Each row below holds a small network's activations on one input, seen along a few directions.
Each table varies a few parts of the input and shows all the possible inputs, shuffled.
Descriptions start from the smaller parts, as in this example, which fits no table here: one of 8 places around a ring, together with either a single point or one of 11 places along a line or (one of 3 separate values, together with one of 4 places along a line).
Shared parts are said once, and a part with two or three values counts as separate values.

Other details of the inputs shift rows strongly along two fixed directions, in all tables alike. That doesn't count.

A family of inputs:
x1: [  6   9  10 -17  16  18   1  11  14  -4  12   6  -5]
x2: [-10 -18  -7  17 -15 -20   1  -8 -12  15  -6  -7  -1]
x3: [ -3 -28   5  12  -5 -18  16  -6 -12  -2  -2   0  10]
x4: [  1  21  -1 -10   5  14 -11   4  -1  -6  -4   8 -26]
x5: [-1 27  5  2 13  3  1 -6 12  7 -7  0 -7]
x6: [ 22  -6  22 -21  11  16  23  31   5 -15  16  22  29]
x7: [-19 -10 -24  11 -11 -33 -11 -17  -8  12 -23 -21   1]
x8: [  0  25  -2 -14  17  14 -12  -8   3  -1  -9  -7 -20]
x9: [  4 -21 -16  10 -10 -25   4  -4 -11  15  -6  -6  20]
x10: [10  9 13  2 10 17 22 13 21 -4  7 19  9]
x11: [ 9 18 20  6 15 12 18 16  9 -2  8 25 11]
x12: [ 26 -51  -6  -8  -3  -9  10  15 -17  12  11   5  48]
x13: [  3 -33   4  -8 -10   2  13  15 -14   5  11   3  28]
x14: [ -5  32 -10  -8  17  11 -22  -6  -2  -7 -20  -5 -19]
x15: [  2  18  14   1  12   2   6   2  14   0   0   1 -18]
x16: [  2  36   2  25 -10  13 -15  -5  14 -20   8  -6 -20]
x17: [-23 -21  -9 -11 -22  -8  -5 -19  -8   5  -6 -16 -16]
x18: [-24  -7 -19  12 -31  -8 -38 -29  -9  -9   9 -23 -23]
Description of these inputs: one of 2 separate values, together with either a single point or one of 8 places around a ring.
- Changing only the choice among 2 separate values turns x8 into x5. The same change can be made to x12. Which row results? => x9
- Which other rows does x3 become when the choice among 2 separate values takes its other values? List them by row number. => x6

A family of inputs:
x19: [-19  -5 -26  -5 -21  -2 -28 -32   1   9   1 -26 -22]
x20: [-13  -4 -19  -3  -9   1 -21 -24   4  13   2 -25 -18]
x21: [-15 -42  -5  14 -30 -20 -11 -16 -15  -1  -4 -23   9]
x22: [  4 -19   0   4 -14  -4   3   8 -12  12  -1   4   4]
x23: [-23  -8 -27  -2 -16 -15 -15 -29 -12   6 -26 -18 -12]
x24: [-17  -3 -28   9 -21 -26 -21 -21 -13   5 -22 -17 -21]
x25: [ 10  28   7 -14  13  16   5   0   3 -10  -3  20 -17]
x26: [  9 -57  12 -11  -1  -4  22  27 -11   3  22   7  37]
x27: [-15 -20  -5  -8  -8 -14  -6  -8  -7  12  -9 -16  12]
x28: [-27  -8 -30  13 -26 -25 -33 -25 -19   8 -29 -24 -35]
x29: [ -1  37   6 -17  12  17  -8   8   4 -18  -2  10  -6]
x30: [ -5  38   9 -14  21  15 -11   4  12  -4 -12   4 -12]
x31: [ 5 -7 10 13  7  1 20 11  5 13 10  4 20]
x32: [ -5 -33   1   9 -18 -19   3 -11  -5   2   3 -18  21]
x33: [ -9 -23   2  11 -12 -16   0 -15  -2   4  -4 -23  10]
x34: [ -5  36   4 -16  12  18 -12  10  -1 -18  -1   7 -10]
x35: [ 21 -35  21   2   7   2  40  25  11   1  25   6  43]
x36: [-17 -15 -16   1  -5 -12 -12 -21  -7  15 -27 -17  -7]
x37: [ 9 35 10 14 26  3 -2  7 15 -5 -2  7 -4]
x38: [  7  30  11 -11  24  17   6  -1  11   1 -10  13 -19]
x39: [  0  41   8 -18  17  16  -4   8  10 -14  -2  10  -5]
x40: [ 17 -61  16   5 -11   1  31  28   0  -3  25   8  46]
x41: [ 18 -44   9  -8   4   3  22  17 -15   4  12  12  29]
x42: [ -2  31  -8 -10  11  15 -11  -3  -2 -16 -14   7 -19]
x43: [ 14 -33  18 -14  14  -2  24  25   7  11  15   9  33]
x44: [  4  35  16   4  18  16  -1  -1  17 -12  -6  -1  -9]
x45: [-27  -6 -22  23 -22 -33 -23 -35 -10   8 -15 -22 -19]
x46: [ 10 -39  13 -13   7 -10  24  20   2  11  16   4  32]
x47: [  2  31  -4  -8  20  13  -3  -5   8  -4 -18   5 -12]
x48: [  6  20  15  -1   3  15  12   7  17 -19   9  15  -7]
x49: [ 9 38  6 13 26  2  0  5 13 -8  2  8 -5]
x50: [ 24  32   3  -2  19  10   2  25   6 -16   3  18   1]
x51: [  7  27   1  -1  -1   7   1   3   0   1  -3  12 -15]
x52: [ -1  38 -10 -11  11  15  -9  -5   2 -15 -15   9 -17]
x53: [-27  -9 -21  22 -27 -28 -31 -29 -13   4 -16 -17 -22]
x54: [  1  24  11 -20  14   9   6   8  11  -7   7  15 -11]
x55: [-26   7 -21  21 -21 -27 -30 -32  -8   1 -18 -17 -27]
x56: [ 18 -42  16   2  -4  -5  36  20   6   0  26   7  44]
x57: [ 18 -29  10  -9  10  -3  25   9  -3  12   7   8  28]
x58: [ -1  27  -5  -8  16  19  -9   4  -4 -15 -13   6 -17]
x59: [-13 -51  -1  15 -28 -17  -7 -10 -18   1  -3 -25  15]
x60: [  0  28  11 -20  12  12   1   8   9 -13   5  17 -17]
x61: [  0 -25   1  15 -19  -8   5   5  -6   7  10   8  17]
x62: [16 31  7 -3 11 11 12 12  5  0  3 16 -5]
x63: [ 14  30  11 -15  18  22   7   8   3 -14   1  23 -14]
x64: [-17  -7 -19  -1  -9   1 -26 -25   5  17  -3 -29 -22]
x65: [  3 -11   5  14   2  -6  20   6   1  13  12   4  20]
x66: [ 17 -37  21   3   7   2  37  24  12   4  21   2  40]
x67: [  9  32   6   0  14   9  11   6   5   6  -2   6 -12]
x68: [ 17 -52  17   3 -11  -1  29  24   1  -4  25  11  44]
x69: [ 13  29   9 -15  18  16  11   1   7  -7   0  20 -10]
x70: [15 28 14  6 10 15 12 16 11 -7 15 29  9]
x71: [  8  25  -6   4  15  -4   0   4   5   0 -10  -1  -7]
x72: [  8  25   3  -1  -1   9  -1   7  -1  -1  -3  14 -13]
x73: [ -4  10   8 -16   6  10   2  11   2 -11   6  11 -11]
x74: [  3  35 -12   3   8  -4  -8  -2   4  -7 -12   2 -18]
x75: [  8 -14   4  12  -3  -6  20   9   0   8  17  10  25]
x76: [ -8 -25 -16  -1 -17   6 -23 -12 -10   5  12 -22 -12]
x77: [-10 -32  -1  10 -26 -19  -5 -16 -10  -2  -1 -19  14]
x78: [-17 -38  -6  -5 -14 -10  -8   1 -23   5  -1 -17  15]
x79: [-25 -10 -18  23 -24 -24 -31 -26 -12   5 -16 -17 -25]
x80: [11 31 11  1 19 12 10 12  8  8 -3  8 -8]
x81: [-12 -12 -21  -3 -23   3 -29 -22  -6   3   6 -22 -21]
x82: [  3 -26   6  14 -13   0   8  13  -3   9  11  13  20]
x83: [ -8 -10 -20  -6 -22   3 -25 -22  -2   4   9 -18 -14]
x84: [  8  35  -1   3  22   3  -4   6  10  -1 -13   2 -13]
- Changing only one part turns x30 into x27. The same change can be made to x66. Which row results? => x35
- Changing only one part turns x37 into x45. The same change can be made to x44. Which row results? => x32
- What is each input in this table made of? => one of 6 places along a line, together with either a single point or (one of 2 separate values, together with one of 5 places around a ring)
- Which other rows agree with x58 in the place on the line of 6? List them by row number. => x22, x26, x28, x40, x41, x59, x76, x78, x79, x82
- Which other rows does x43 become when the place on the line of 6 takes its other values? List them by row number. => x26, x46, x54, x60, x73
- Which other rows does x35 become when the choice among 2 separate values takes its other values? List them by row number. => x33
